Each row below holds a small network's activations on one record, seen along a few directions.
Each row is followed by the record's values for the fields Pav, Zab, Fab, Kude, Gofuz, Novu.
A field that a record lacks is written missing.
Other fields move the rows too, some of them a lot.
In the rows, zero is written as 500.
Strong random noise was added to every row along 3 fixed directions; ignore it. To show where, here is one row again and again, with new noise each time:
[461 681 394 412 565 524 659 536 414 429 498 351 470 552 382 692 309 506
 578 558 601 369 498 411 491]
[405 609 559 500 506 581 494 667 487 375 476 379 389 349 403 520 470 491
 483 636 534 643 537 495 534]
[560 555 579 584 398 327 380 394 568 486 513 474 586 527 513 610 573 440
 460 569 387 473 579 302 544]
[496 517 706 634 369 411 265 542 614 414 488 479 490 331 511 457 688 441
 390 642 353 712 607 398 584]
[571 765 641 454 446 436 301 594 586 174 450 423 446 223 455 436 676 554
 459 649 321 579 661 397 692]

[453 424 575 634 343 356 349 549 543 479 513 543 545 470 554 426 659 488
 406 589 399 581 495 447 575]  Pav=missing, Zab=missing, Fab=z2, Kude=t1, Gofuz=h2, Novu=l1
[542 686 489 411 518 455 423 507 536 493 507 604 545 413 410 499 411 583
 513 493 522 361 472 445 560]  Pav=missing, Zab=j1, Fab=missing, Kude=missing, Gofuz=missing, Novu=missing
[649 594 345 516 538 455 577 436 550 361 485 549 555 592 601 497 624 470
 549 519 456 408 612 511 542]  Pav=missing, Zab=missing, Fab=missing, Kude=missing, Gofuz=h3, Novu=l1
[560 498 549 451 595 456 577 352 378 490 556 397 474 594 632 542 538 662
 518 283 463 523 566 283 512]  Pav=g2, Zab=j2, Fab=z1, Kude=t4, Gofuz=missing, Novu=l4
[615 509 478 499 495 444 455 483 577 430 497 586 546 496 515 391 579 507
 457 520 391 576 562 483 563]  Pav=g2, Zab=missing, Fab=missing, Kude=missing, Gofuz=missing, Novu=l1
[733 518 483 505 587 340 519 291 510 590 530 643 729 692 570 545 476 462
 553 416 368 229 475 313 571]  Pav=g1, Zab=j2, Fab=missing, Kude=missing, Gofuz=missing, Novu=l1
[755 504 524 432 408 269 422 265 646 460 561 667 716 551 571 533 556 462
 491 398 309 209 479 416 562]  Pav=g1, Zab=j1, Fab=z2, Kude=t2, Gofuz=h1, Novu=missing
[466 454 520 436 552 538 613 383 353 569 502 512 450 640 526 534 319 563
 490 369 568 456 408 416 413]  Pav=g1, Zab=j1, Fab=z2, Kude=t1, Gofuz=missing, Novu=missing
[485 644 397 443 570 529 620 574 485 497 512 467 472 558 383 604 330 527
 530 548 608 371 446 585 489]  Pav=missing, Zab=missing, Fab=missing, Kude=missing, Gofuz=missing, Novu=missing
[460 357 628 529 635 665 508 679 495 532 459 556 416 382 510 277 488 540
 433 441 551 892 408 635 418]  Pav=g1, Zab=missing, Fab=missing, Kude=missing, Gofuz=missing, Novu=l4
[278 445 501 455 648 815 606 830 414 495 505 439 236 421 407 420 352 602
 541 496 661 823 425 690 367]  Pav=g2, Zab=missing, Fab=missing, Kude=missing, Gofuz=missing, Novu=l3
[485 593 482 470 542 536 467 617 526 506 502 538 462 457 433 490 428 558
 473 567 545 519 475 540 512]  Pav=missing, Zab=missing, Fab=missing, Kude=missing, Gofuz=missing, Novu=missing
[570 747 429 432 496 397 511 464 536 361 477 415 508 554 433 599 538 569
 514 602 429 300 591 492 553]  Pav=missing, Zab=missing, Fab=missing, Kude=missing, Gofuz=missing, Novu=missing
[503 740 470 395 496 460 459 545 513 392 466 511 483 441 368 550 411 571
 518 608 525 264 576 489 577]  Pav=missing, Zab=j1, Fab=missing, Kude=missing, Gofuz=missing, Novu=missing
[481 323 557 619 474 509 509 443 469 553 518 450 501 618 512 466 501 435
 473 412 460 667 502 534 318]  Pav=g1, Zab=j1, Fab=missing, Kude=missing, Gofuz=h4, Novu=l4
[563 616 478 481 473 339 399 387 541 577 542 578 610 551 482 537 546 533
 491 466 440 384 482 401 525]  Pav=missing, Zab=missing, Fab=missing, Kude=missing, Gofuz=missing, Novu=missing
[329 484 547 561 473 664 403 750 514 470 462 437 410 337 479 431 564 561
 508 525 581 741 505 600 469]  Pav=missing, Zab=missing, Fab=missing, Kude=missing, Gofuz=h2, Novu=l3
[632 746 338 367 538 510 627 409 470 275 462 375 567 634 503 608 463 602
 654 403 420 223 557 433 575]  Pav=g1, Zab=missing, Fab=missing, Kude=missing, Gofuz=h2, Novu=missing
[678 664 464 329 491 401 378 350 486 395 572 535 601 419 486 493 454 668
 555 378 323 299 446 364 601]  Pav=g1, Zab=missing, Fab=z2, Kude=t2, Gofuz=h4, Novu=missing
[554 717 584 355 502 417 358 399 343 340 467 412 437 529 544 566 661 608
 504 456 445 500 574 233 581]  Pav=missing, Zab=j2, Fab=z1, Kude=t4, Gofuz=h3, Novu=missing
[446 405 593 662 426 437 397 486 593 699 555 595 548 511 479 504 524 427
 406 518 515 630 425 547 457]  Pav=missing, Zab=missing, Fab=missing, Kude=missing, Gofuz=missing, Novu=missing
[540 479 617 555 371 422 301 546 602 626 491 629 563 253 445 385 398 469
 433 651 516 428 432 535 583]  Pav=missing, Zab=j1, Fab=z1, Kude=t3, Gofuz=missing, Novu=l1
[380 305 571 645 436 453 512 545 440 655 571 467 517 626 480 578 481 353
 450 522 586 534 580 502 358]  Pav=missing, Zab=j2, Fab=missing, Kude=missing, Gofuz=h4, Novu=l4
[534 446 611 627 385 272 206 361 632 678 554 660 671 510 523 573 578 394
 444 549 389 379 510 284 556]  Pav=missing, Zab=j2, Fab=missing, Kude=missing, Gofuz=missing, Novu=l2
[642 289 587 598 459 338 399 267 473 906 575 680 682 620 638 544 336 523
 417 343 553 528 297 346 346]  Pav=missing, Zab=missing, Fab=z1, Kude=t3, Gofuz=missing, Novu=l4
[553 624 530 410 510 420 339 458 530 388 447 549 543 342 427 365 568 556
 507 475 394 501 524 445 623]  Pav=g1, Zab=j1, Fab=missing, Kude=missing, Gofuz=missing, Novu=l1
[318 344 471 572 440 493 577 447 381 772 566 498 594 586 458 648 287 461
 528 513 683 470 312 393 402]  Pav=missing, Zab=j2, Fab=z2, Kude=t2, Gofuz=h2, Novu=l1
[583 440 625 573 529 437 400 433 524 483 517 573 505 520 627 337 642 559
 430 412 335 735 558 444 455]  Pav=g2, Zab=missing, Fab=missing, Kude=missing, Gofuz=missing, Novu=l4
[440 571 604 489 569 599 444 613 503 420 439 463 380 255 449 280 524 567
 494 532 420 660 508 582 531]  Pav=g1, Zab=j1, Fab=missing, Kude=missing, Gofuz=missing, Novu=l1
[372 377 557 624 500 633 526 708 575 508 471 452 360 360 441 298 593 469
 412 684 490 777 541 697 486]  Pav=g2, Zab=missing, Fab=missing, Kude=missing, Gofuz=missing, Novu=l1
[380 525 472 494 491 616 526 672 477 410 456 431 332 490 437 504 514 493
 551 610 525 680 540 635 517]  Pav=g2, Zab=missing, Fab=missing, Kude=missing, Gofuz=h3, Novu=l2
[512 389 498 704 458 484 459 486 651 591 546 589 550 469 565 385 542 366
 423 576 490 494 529 588 471]  Pav=missing, Zab=j1, Fab=missing, Kude=missing, Gofuz=missing, Novu=l1
[514 284 746 710 283 412 193 490 763 650 529 665 559 265 584 351 626 411
 273 600 422 607 438 542 596]  Pav=missing, Zab=j1, Fab=z1, Kude=t4, Gofuz=missing, Novu=missing
[483 417 543 543 498 401 503 304 437 579 478 459 547 729 554 565 493 510
 506 408 432 482 559 370 328]  Pav=g1, Zab=j1, Fab=missing, Kude=missing, Gofuz=missing, Novu=l4

Here are new rows. What are their fields?
[421 449 661 495 402 477 283 591 519 670 563 556 499 322 464 518 377 534
 425 600 570 488 440 481 570]  Pav=missing, Zab=j2, Fab=z1, Kude=t3, Gofuz=missing, Novu=missing
[585 446 377 603 428 276 546 258 603 674 511 584 724 725 526 671 417 381
 487 510 505 121 534 347 492]  Pav=missing, Zab=j1, Fab=missing, Kude=missing, Gofuz=missing, Novu=l1
[555 800 394 313 561 394 545 482 377 204 439 451 441 491 501 545 602 658
 544 479 423 359 547 389 641]  Pav=missing, Zab=missing, Fab=z2, Kude=t1, Gofuz=h3, Novu=l1
[350 431 711 560 453 506 257 662 552 595 499 526 348 273 477 398 488 567
 393 542 547 627 421 505 505]  Pav=missing, Zab=j1, Fab=z1, Kude=t4, Gofuz=missing, Novu=l3
[575 726 367 283 628 689 598 725 553 154 520 413 356 321 436 389 487 661
 610 474 462 448 593 591 580]  Pav=g2, Zab=missing, Fab=missing, Kude=missing, Gofuz=h4, Novu=l3
[534 449 444 533 499 497 501 401 549 455 499 479 548 668 556 532 587 438
 496 465 491 515 552 565 513]  Pav=g1, Zab=missing, Fab=missing, Kude=missing, Gofuz=h3, Novu=missing
[402 591 397 504 520 591 609 517 356 436 511 326 522 683 466 718 495 506
 575 572 594 356 614 440 479]  Pav=missing, Zab=j2, Fab=missing, Kude=missing, Gofuz=h2, Novu=missing
[529 502 380 499 615 694 683 547 481 355 555 434 417 564 501 443 464 476
 548 406 509 549 501 658 473]  Pav=g1, Zab=missing, Fab=missing, Kude=missing, Gofuz=h4, Novu=missing
[540 534 639 530 377 359 290 548 627 541 487 546 511 400 476 478 478 500
 454 563 489 352 437 451 582]  Pav=missing, Zab=j1, Fab=z1, Kude=t4, Gofuz=missing, Novu=l3
[536 629 612 514 443 401 280 538 626 468 490 580 514 336 456 409 535 550
 413 614 419 437 559 477 607]  Pav=missing, Zab=j1, Fab=missing, Kude=missing, Gofuz=missing, Novu=missing
[530 568 349 396 662 657 704 436 358 393 512 445 504 484 504 487 291 620
 608 348 590 471 341 583 484]  Pav=g1, Zab=missing, Fab=z2, Kude=t2, Gofuz=h2, Novu=l1
[523 431 543 582 509 537 437 422 563 592 545 568 548 529 596 381 621 435
 460 379 394 614 468 533 498]  Pav=g1, Zab=missing, Fab=missing, Kude=missing, Gofuz=missing, Novu=missing
[441 420 532 599 450 477 430 524 552 711 526 623 541 555 455 536 383 455
 434 545 587 500 436 493 435]  Pav=missing, Zab=j1, Fab=missing, Kude=missing, Gofuz=missing, Novu=missing
[436 510 495 474 539 548 517 510 417 511 439 485 456 516 441 486 353 502
 529 504 534 532 507 502 466]  Pav=g1, Zab=j1, Fab=missing, Kude=missing, Gofuz=missing, Novu=l1
[497 349 475 687 450 421 534 399 609 702 544 565 605 575 580 516 508 345
 428 477 526 586 454 518 429]  Pav=missing, Zab=missing, Fab=missing, Kude=missing, Gofuz=missing, Novu=l1
[556 567 581 495 502 427 400 435 508 386 429 547 495 447 517 411 546 536
 502 498 360 512 594 426 570]  Pav=g1, Zab=j1, Fab=missing, Kude=missing, Gofuz=missing, Novu=l1
[481 704 532 416 533 489 405 568 542 463 498 545 477 313 388 437 427 597
 482 547 522 409 495 504 586]  Pav=missing, Zab=j1, Fab=missing, Kude=missing, Gofuz=missing, Novu=missing
